Each row below holds a small network's activations on one input, seen along a few directions.
Each table varies a few parts of the input and shows all the possible inputs, shuffled.
A made-up example of a description, with smaller parts first: one of 2 separate values, together with either a single point or one of 9 places around a ring or (one of 4 places along a line, together with one of 5 places around a ring).
Shared parts are said once, and a part with two or three values counts as separate values.
In the rows, zero is written as 128.

Other details of the inputs shift rows strongly along three fixed directions, in all tables alike. That doesn't count.

Table:
row 1: [ 67  86  99 186 119 101 153  94 191  97 110 120 157]
row 2: [144 128 144 157  97 163 160 102 147 105 133 108 125]
row 3: [119 127 111 145 157 114 123 120 140 157 137 139 135]
row 4: [ 68  99 109 163 134 112 133  84 197 132 152 139 118]
row 5: [137 130 139 124 115 149 141 129 123 116 126 109  96]
row 6: [112 151 134 177 149 122 122 104 132 139 125 123 119]
row 7: [118 167 167 149 159 123 157 121 119 142 142 110 115]
row 8: [ 98 115 125 104 127 117 120 138 133 133 135 142 107]
row 9: [130 118 134  39  98 119  84 182  79 100 109 152 123]
row 10: [126 151 157 147 133 143 172 116 137 125 147 104 123]
row 11: [111  75  81 149 114 126 116  89 201 110 139 151 136]
row 12: [131 162 137 151 147 126 159 114 120 139 145 113 129]
row 13: [110 102 105  86 138  93  90 153 133 148 132 181 129]
row 14: [169 113 120  93  76 178 162 127 141  96 131  84 153]
row 15: [117 109 102 104  97 138 118 117 134  93 125 130 141]
row 16: [109  99  90 136 118 131 129  95 193 109 141 128 157]
row 17: [148 104 126 121  70 188 167 114 152  87 131  94 110]
row 18: [139 134 143 139 150 140 152 122 127 148 136 114 123]
row 19: [134 130 139 138 141 118 126 132 121 129 137 152 152]
row 20: [123 105  93 125 102 142 125 106 153 107 127 127 112]
row 21: [148 135 136 132 107 149 172 108 141 114 146  99 134]
row 22: [137 157 152 133 143 121 119 146  86 155 124 112  97]
row 23: [141 136 152 135 108 156 140 116 120 108 118  96 112]
row 24: [111 135 130 127 155  93  80 156 117 144 120 186 126]
row 25: [109 102 104  62 119 102  88 163 138 115 128 175 140]
row 26: [118 134 109  88 137 104 104 151 100 149 126 149 110]
row 27: [144 139 139  73 101 136 126 158  93 119 124  98 123]
row 28: [109 136 131 124 159  92  77 151 115 141 115 178 122]
row 29: [135 168 166 146 145 129 133 134  82 144 128 100 130]
row 30: [139 154 141 148 128 146 168 107 131 128 142  87 132]
row 31: [149 117 127 164 105 139 189 129 132 120 101  91 123]
row 32: [155 129 114 120 123 142 155 116 138 121 138 126 153]
row 33: [106  86  96  84 111 125 106 140 161 120 131 160 130]
row 34: [146  98 113  33  88 138  90 175  96  85 107 152 143]
row 35: [148 154 138 153 139 143 142 126 105 144 127 104 106]
row 36: [ 71 106 126 152 130 121 117  90 169 100 133 120 130]
row 37: [158 164 160 151 164 127 138 155  91 165 133 146 113]
row 38: [ 64 107 118 190 130 124 121  76 204 108 136 138 120]
row 39: [147 149 144 134 129 100 140 174  77 141  82 130 125]
row 40: [136 117 114  45  80 137 107 160 108 103 116 107 128]
row 41: [149 160 166 144 158 130 140 137  87 138 130 120 140]
row 42: [162 104 125 107  72 176 156 125 136  96 129 103 112]
row 43: [156 148 149 144 151 139 143 142 104 144 129 131 113]
row 44: [121 113  99 102 134 105  89 137 119 115 123 168 155]
row 45: [101 126 118 121 138  99  81 143 117 145 119 132  99]
row 46: [157 148 152 119 144 146 158 143  99 152 132 126 122]
row 47: [134 136 137 119 138 132 145 133 134 125 137 129 138]
row 48: [140  94 101  82 107 118  90 155 133 121 123 168 124]
row 49: [102 145 154 144 157  93 111 132 114 141 136 152 129]
row 50: [145  96 106  88  81 158 115 133 135  90 118 113 160]
row 51: [148 143 148 156 144 123 129 130 120 142 129 151 137]
row 52: [ 92 113 116 120 114 113  80 125 139 118 112 134 116]
row 53: [165 122 110 155 100 174 159  95 154 102 128 115 149]
row 54: [157 138 147 107 105 143 141 134  94 111 127 119 137]
row 55: [158 122 118 121 114 149 121 139 122 136 122 115 126]
row 56: [142 158 147 160 173 105 149 123 125 165 147 142 147]
row 57: [120 126 128 154 104 154 131  99 149 111 120  97 124]
row 58: [ 93 106  91 185 154 111 111  86 190 138 139 143 130]
row 59: [ 95 123 120 120 154  86  72 144 118 138 124 162 148]
row 60: [150 119 136 113  83 168 177 113 150  95 142  91 135]
row 61: [129 119 137 120  92 160 140 112 127  94 124  87 138]
row 62: [135 123 139 118 108 164 165 113 131 117 134  86 110]
row 63: [ 83 106 109 191 157  97 117  76 189 126 149 159 161]
row 64: [126 163 142 143 161 117 138 131  98 168 135 118 111]
row 65: [142 140 149 122 127 143 135 134 104 129 122 106  95]
row 66: [114 133 127 108 163  77  96 158 124 154 138 178 140]
row 67: [169 160 151 129 162 118 147 147  83 177 139 144 128]
row 68: [117 110 118  92 100 140 122 130 130 124 128 104 113]
row 69: [126 121 121 134 135 134 135 121 139 147 136 117 133]
row 70: [128 160 144 175 179 108 127 121 109 155 136 137 151]
row 71: [118 114 115 146 123 122 123 108 152 127 134 134 110]
row 72: [107 121 114 113 142  90  58 151 122 142 110 167 131]
row 73: [153 131 134 111 106 119 178 165 103 120 100  96 140]
row 74: [ 85 142 140 134 159  97 118 122 138 137 137 126 115]
row 75: [156 164 159 149 169 125 132 148  87 165 127 131 109]
row 76: [134 144 143 173 129 135 144 101 136 129 131 122 123]
row 77: [155 157 154 125 142 128 155 139  88 163 136 120 112]
row 78: [113 148 140 163 146 135 151 108 128 155 141  94 114]
row 79: [180 124 130 121 107 150 136 133 115 118 121 136 143]
row 80: [147 134 110 136 154 116 114 138 116 149 127 154 123]
row 81: [144 157 148 128 130 136 136 131  86 127 126 108 134]
row 82: [149 130 131  74 126 113  75 179  80 127 100 161 121]
row 83: [157 110 105  50  89 141 107 166 113 110 119 119 148]
row 84: [116 100  99 108 125 107  77 148 137 132 120 149 122]
row 85: [151 161 150 164 152 128 123 133 103 156 122 124 135]
row 86: [ 53 126 129 195 159 104 110  80 184 126 131 146 112]
row 87: [111 146 122 149 145 107 104 121 119 136 121 149 118]
row 88: [ 94 112 111  93 148  87  83 144 145 130 128 159 134]
row 89: [149 153 131 159 167 132 159 116 116 164 142 131 134]
row 90: [131 147 160 169 160 128 148 118 124 135 140 136 148]
row 91: [ 78  85 108 119  95 141 119  95 181  71 129 122 134]
row 92: [127 108  93 105 118 117  79 137 135 115 109 159 140]
row 93: [157 104 112 101  92 170 149 122 140 120 128  96 141]
row 94: [149 102 115 123  81 154 199 136 134 112 102  84 134]
row 95: [103 136 142 134 147 127 141 120 128 142 137 122 103]
Each input here is: one of 5 places around a ring, together with either a single point or (one of 2 separate values, together with one of 9 places around a ring).
The inputs of row 6 and row 64 match in every part but the place on the ring of 5. If row 82 is changed in the same way as row 6 into row 64, which row does it become?
Answer: row 18
The inputs of row 22 and row 27 match in every part but the place on the ring of 5. If row 84 is changed in the same way as row 22 into row 27, which row does it become?
Answer: row 14
A walk changes only the place on the ring of 9. It starts at row 34 and steps to row 41. List the rest of the walk in order.
Answer: row 59, row 50, row 70, row 44, row 63, row 19, row 90
Which other rows does row 90 become when the choice among 2 separate values takes its other values? List them by row number.
Answer: row 9
Which other rows does row 40 become when the place on the ring of 9 takes its other values? List them by row number.
Answer: row 7, row 10, row 12, row 21, row 27, row 30, row 60, row 74
Which other rows does row 34 become when the place on the ring of 5 takes its other values? List them by row number.
Answer: row 28, row 43, row 46, row 47
Which other rows does row 55 become when the choice among 2 separate values takes its other values? List them by row number.
Answer: row 45

Table:
row 96: [ 89  59  76 110  85 132 163  84 242  98 168 125 174]
row 97: [155 131 163 157  99 190 138 124 119 116 118 101 103]
row 98: [ 70 107 126 108  93 128 104 103 150  57 113 110 140]
row 99: [183 142 147 151 138 151 219 143 109 139 132  80 147]
row 100: [ 92 120 139 125 135  75  60 166 130 145 102 169 123]
row 101: [103 168 138 136 152  42  90 173  84 167 104 151 103]
row 102: [ 30 159 148 144 188  25  46 148 121 129 122 169 128]
row 103: [113 139 157  93 106 138 106 124  85  81 108 110 121]
row 104: [103 108  74 217 152 108 138  61 214 135 140 167 148]
row 105: [125 162 148 118 171 128 187 135  98 163 151 117 145]
row 106: [ 72 134 136 117 173  73  94 150  93 166 111 136  77]
row 107: [ 87  58  80  96 105 100  79 154 172  86  95 167 175]
row 108: [119 163  78 134 168  77  37 132  91 186 116 122 131]
row 109: [ 98  97 102 223 165 136 118  74 218 128 138 172 157]
row 110: [158 137 114 108  97 132 117 144 112 123 105 131  99]
row 111: [ 64  95 115 182 133  91 141  96 211 134 138 104 113]
row 112: [109 136 130 164 210  64  55 159 119 183 119 219 148]
row 113: [111 175 139 250 199 107 184  73 117 170 128 128 132]
row 114: [189 148 120  79 109  90 122 193  61 145  97 155 147]
row 115: [185 150 139 188 175 159 192 110 135 168 151 124 122]
row 116: [219 140 148 144  95 222 185  89 137  76 148 107 168]
row 117: [185 139 141 101 130 154 194 159  71 139 112  94 136]
row 118: [185 134 163 172  93 220 173 109 138 102 122  82 118]
row 119: [113  71  49 141  85 142 114  81 203  94 125 163 131]
row 120: [ 89  79  82 159 154  72 116 106 211 153 143 172 146]
row 121: [ 65 115  73 228 185 111 103  43 219 182 160  77 140]
row 122: [130  88  66  52  80 110 104 158 107  88  81 153 146]
row 123: [175  97 118  43  98 106  68 206  87 126  89 187 163]
row 124: [147 152 166 145 128 158 205 127  96 135 114  53 101]
row 125: [112 166 154 146 195 118 175 115  98 181 158 130 132]
row 126: [181 115 148 152  90 213 211 114 117  86 105  73 174]
row 127: [219 161 161  68 128 146 112 172  54 120 119 163 161]
row 128: [162 155 181 125 104 159 158 174  72 113  95  76 130]
row 129: [184 122 130 185 121 201 215  85 160 138 154  93 123]
row 130: [102  68  90 125  83 153  97  74 189  53 150 152 153]
row 131: [135 147 163 131 103 155 205 115 151 132 163  64 125]
row 132: [131 152 151 221 195 134 208  84 125 174 139 102 127]
row 133: [145  64  35  55  76 126  69 144 162  88 105 194 135]
row 134: [ 78 148 145 124 159  84  39 131 114 126 132 179  99]
row 135: [171 115 148 158 107 190 152 122 112 117 126 120 138]
row 136: [194 136 152 108  86 155 161 137 105  83 134 111 187]
row 137: [159  42  63 109  74 183 168  84 223  85 133 121 150]
row 138: [191 175 183 111 112 169 140 139  79 102 125 107 125]
row 139: [143 139 142  44 120  96 114 216  55 142  95 112  94]
row 140: [138 142 145  96 141  83 111 183  95 171 117 136  93]
row 141: [ 92  62  77  76 104 109  77 135 186 113 115 152  95]
row 142: [120 165 188 198 159 102 135 145 107 158 116 110 130]
row 143: [126  87  66 100  82 115 132 139 152  84 103 136 158]
row 144: [199 137 147  86  90 147 137 146 101  96 129 140 180]
row 145: [125 176 171 179 186 116 139 103  82 134 136 142 157]
row 146: [ 62 164 156  90 181  76 102 154  78 178 139 143  86]
row 147: [102 178 114 110 204  88  66 134  98 216 164 109 133]
row 148: [ 49 108  73 180 173  51  60 103 161 155 133 205 111]
row 149: [139 132 135  92 120 128 123 139  90  83 115 135 171]
row 150: [176 157 152  80 127 150 201 167  84 138 152  95 154]
row 151: [141  76 110 128  81 145 134 133 169  93 111 132 183]
row 152: [152 153 156 226 183 110 212 103 148 180 154 103 149]
row 153: [151 168 151 150 199 121 166 122 125 192 172 152 139]
row 154: [135 172 155 178 192 140 178 100 132 187 186 137 121]
row 155: [132 174 191 148 138 136 112 120  74 119 141 115  98]
row 156: [ 51 125 142 131 161  71  63 157 107 134  87 151 116]
row 157: [171 159 125 113 115 164  85 107  92 120 136  68 171]
row 158: [185 141 166 149 121 191 182 134  71 120 106  99 155]
row 159: [150 157 183 187  92 166 192  88 144  83 146  59 152]
row 160: [109  59  83 102  78 185 164  70 209  87 176 115 133]
row 161: [108 159 187 209 153 152 160 102 102 139 113  88 115]
row 162: [116 183 164 130 188 115 131 141 113 187 163 141  83]
row 163: [158 172 149 119 108 122 158 169  66 122  94  86 108]
row 164: [110  77 110 108  82 157 126 112 159 103 131  97  77]
row 165: [ 89 185 181 196 179 121 211 101 143 162 170  68 116]
row 166: [180 127 111   5 126 133  98 197  81 147 144 178 126]
row 167: [ 40 129 127 213 184 102 146  52 236 164 189 132 108]
row 168: [163 152 137  65  91 125  93 184  34 128  96 129  66]
row 169: [ 98 140 137  18 122 107 112 183  72 135 120 121 101]
row 170: [108 180 168 130 182 113 128 133 102 185 165 134  72]
row 171: [122 154 136 123 117 121 130 133  73 128  90 110  91]
row 172: [153 131 130 100 125 141  89 135 105 105 138 174 149]
row 173: [169 167 164  69 126 135  78 172  63 110 118 151 109]
row 174: [188 146 154  85 112 162 142 170  67 144 120 102  68]
row 175: [109  52  42  89  61 174  42 101 189  86 107  88 173]
row 176: [ 87  56 104  90  58 157  67 126 158  69 105 129 102]
row 177: [122  87 107 150  73 171 175  74 204  34 141  95 196]
row 178: [154  57  80  31  77 146  98 164 116 105 120 149 107]
row 179: [151  92 120  52  77 149  68 180 111  97  87 150 117]
row 180: [129 164 134 119 134  67  94 171  86 162 102 154 101]
row 181: [ 31 127 133 203 165  57  77  70 213 118 147 163 141]
row 182: [182 100  78  48  70 108 103 174 109 112  96 172 151]
row 183: [204 128 142 108  88 194 233 108 150 124 166  85 165]
row 184: [179 123 145 182 115 205 171 106 138 121 132 119 148]
row 185: [ 54 111  84 177 136  90  78  88 185 128 125 161  82]
row 186: [ 31 150 110 148 180  26  64 139 111 156  92 167  94]
row 187: [ 51  87  99  33 108  97  51 149 141 123 149 159  75]
row 188: [109 171 154 176 215  80 109 144 116 204 139 155  70]
row 189: [119  79  66 131  54 175 129  83 211  68 116 116 105]
row 190: [ 73  73  95 108  77 139 147  83 241  98 164 108 129]
What do these inputs look like to the network?
Answer: one of 5 places along a line, together with either a single point or (one of 2 separate values, together with one of 9 places around a ring)
The inputs of row 159 and row 142 match in every part but the place on the line of 5. If row 149 is changed in the same way as row 159 into row 142, which row does it become?
Answer: row 126
The inputs of row 107 and row 143 match in every part but the place on the line of 5. If row 176 is changed in the same way as row 107 into row 143, which row does it become?
Answer: row 168
The inputs of row 158 and row 113 match in every part but the place on the line of 5. If row 109 is changed in the same way as row 158 into row 113, which row does it become?
Answer: row 133
Which other rows does row 146 become when the place on the line of 5 takes its other values? List them by row number.
Answer: row 103, row 106, row 161, row 171
A walk changes only the place on the ring of 9. It starts at row 172 and steps to row 116. List the rest of the walk in order.
Answer: row 127, row 144, row 136, row 177, row 149, row 145, row 130
